A small network was shown many inputs. Here are its activations along a few directions, one row for each input.
Each table varies a few parts of the input and shows all the possible inputs, shuffled.
Descriptions start from the smaller parts, as in this example, which fits no table here: one of 3 separate values, together with either a single point or one of 9 places along a line or (one of 6 places along a line, together with one of 8 places around a ring).
Shared parts are said once, and a part with two or three values counts as separate values.

Other details of the inputs shift rows strongly along two fixed directions, in all tables alike. That doesn't count.

Rows:
row 1: [ -6  16  17 -11  15  -5  11  -7 -23 -17 -15 -15  -5   7  -8]
row 2: [-15  31  11  14  25  -2  -7  12 -30 -19 -23 -15 -24  26   0]
row 3: [ 19 -17  -1  -8 -19  -2  20 -17   0  -5   8  18  27 -19  -4]
row 4: [ 22 -13  -4 -41 -42   3  -1   3  19  21   7  -5  20 -35 -11]
row 5: [ 12  14   8 -11 -25   7  -2   1  -3 -12 -20  -7  11 -13  -3]
row 6: [  4 -18  -5 -12 -25   1   2  -2  18   9   7   5  21 -22   6]
row 7: [ -2  24   9 -14   0  -1  -9   8 -16  -4 -13 -12 -23   1 -10]
row 8: [ 25 -10 -10  -9 -37   3   8  -6  17  -4   1  16  15 -25   7]
row 9: [ 29  -9  -8 -40 -54   8  -1  -4   9  13   5  -7  22 -30 -12]
row 10: [ 14 -34 -21  44   1 -10  12  -6   5  10  40  63   9  13  20]
row 11: [ -5 -43 -34  63  33  -9   7   0 -14   7  49  61   5  23  18]
row 12: [ 36 -11  -5 -42 -53   6   5 -12   4   9   2  -1  22 -33 -19]
row 13: [ 17 -10  -3   4 -22   2  14 -10  12   3   8  18  18 -12  24]
row 14: [-20 -21 -12  61  28  -3  11   3  18  12  20  17  -7  23 -15]
row 15: [  6 -10 -20 -13 -15   9   3  -7  16   7  16  12  19 -21   8]
row 16: [ 11   8   9 -17 -30   8   0  -1   3 -11 -19  -9   4 -22   2]
row 17: [-25  13   4 -13  17   0  -7   0  -2  -1 -14 -20  -7   1  15]
row 18: [ 16  -2   5 -36 -28  11   0  -5   1  -4 -10  -9  11 -12  -9]
row 19: [-25  18   9  17  21   7   7   3  15   5 -20 -33 -15  10 -22]
row 20: [-28  20  10   4  31   1  -7  -2 -31 -19 -19 -16 -24  23   6]
row 21: [-12  18   6 -21   4   5  -9   9  -3  -5  -6 -21  -7   9  -1]
row 22: [ -5 -41 -30  70  46 -15  20  -9 -21   6  47  62   8  17  23]
row 23: [ 17  12   4 -30 -32   4   4  -1   9  -9 -22  -8   0 -12  -1]
row 24: [-19  28  11   9  24  -2  -9  11 -24 -17 -21 -13 -31  23   2]
row 25: [-27  18  21  -4  43  -5  -9  16 -15   5 -10 -21 -25  19   2]
row 26: [ 12 -11   9   8   5 -12 -20   0  29   8  12  -8   1   4 -23]
row 27: [  1  -8   8  28  16 -11 -16   3  24   3  10  -6   1  11 -13]
row 28: [ 10   6   2 -33 -36   8  -3   1   3  -3 -11 -19  12 -12  -6]
row 29: [ 13 -17   6 -21 -22   2   5   2  24  15   3   7  25 -22   0]
row 30: [ 37  -5   5 -48 -59   7   8 -15  22  12   0  13  18 -32  -6]
row 31: [-11  34   9   9  27  -5  -9  13 -34 -12 -17 -14 -29  23  -6]
row 32: [  4   5  21   1   9  -9 -21   4  25   2  -5 -25  -1  12 -23]
row 33: [-26  15  13 -10  26   1  -4   3   0   3 -17 -18  -5   1  15]
row 34: [-12  19  19  12  30  -8 -20   6  15  -2 -13 -33 -12  17 -13]
row 35: [ 19 -10 -13  15 -21   3   4  -5   0   0   5  18  20 -19  10]
row 36: [  9  12  -1 -16 -15   7   3  -3   5  -8 -16  -7   1 -14  14]
row 37: [ 20 -45 -25  43  14 -20  20  -7 -15  11  50  54  11   1   1]
row 38: [-32  18  13   0  36  -7 -10  14 -14  -5 -13 -23 -25  23   7]
row 39: [  2 -14  -1  10  -9   6  11  -5  32  15   3  -6   3  -1 -32]
row 40: [  3 -17   4  -7 -14   0   5   1  21  12   6  10  24 -19   8]
row 41: [  6 -23 -19  11   3   6   6  -8  -4   3  17  27  11  -2  12]
row 42: [-29  23   4   2  34   4  -7  -4 -31 -14 -20 -18 -24  18  11]
row 43: [  4 -34 -32  69  24  -8   8   1  -7   5  39  57   0   6  27]
row 44: [-22  13  13  11  15   5   4   3  18   3 -20 -31 -16  18 -29]
row 45: [-22  30  20   7  28  -1  -2   1 -16 -16 -18 -13 -27  28  21]
row 46: [  5   6   0 -29 -31  10  -3  -1   2  -5 -11 -17  14 -15   1]
row 47: [ 11 -11 -12 -21 -30   8   3  -4  19   4  13   7  24 -24   1]
row 48: [ -9 -36 -38  61  27  -7   4   2 -12  10  43  47   8  17  25]
row 49: [ 10   3   5 -32 -30   6   1 -12  -4  -7 -14  -9   9 -12 -10]
row 50: [  2  24   5 -18   1  -4  -3   7  -9  -7 -17 -10 -24   7  -2]
row 51: [-18  18   9  -7  34  -1 -12   7 -36  -7  -6 -19 -35  24  -6]
row 52: [-24  26   4  -8  35   1 -14  16 -22  -2   0 -22 -31  24  -4]
Each input here is: one of 4 places along a line, together with either one of 2 separate values or one of 11 places along a line.
Changing only the place on the line of 4 turns row 26 into row 34. The same change can be made to row 30. Which row results?
> row 13
Changing only the place on the line of 4 turns row 29 into row 25. The same change can be made to row 28. Which row results?
> row 9
List by row number the other rows that have the place on the line of 4 in common with row 20.
> row 3, row 5, row 6, row 8, row 11, row 14, row 16, row 27, row 40, row 45, row 46, row 47
Which other rows does row 44 become when the choice among 2 separate values takes its other values? List them by row number.
> row 32
Which other rows does row 23 become when the place on the line of 4 takes its other values? List them by row number.
> row 8, row 36, row 50
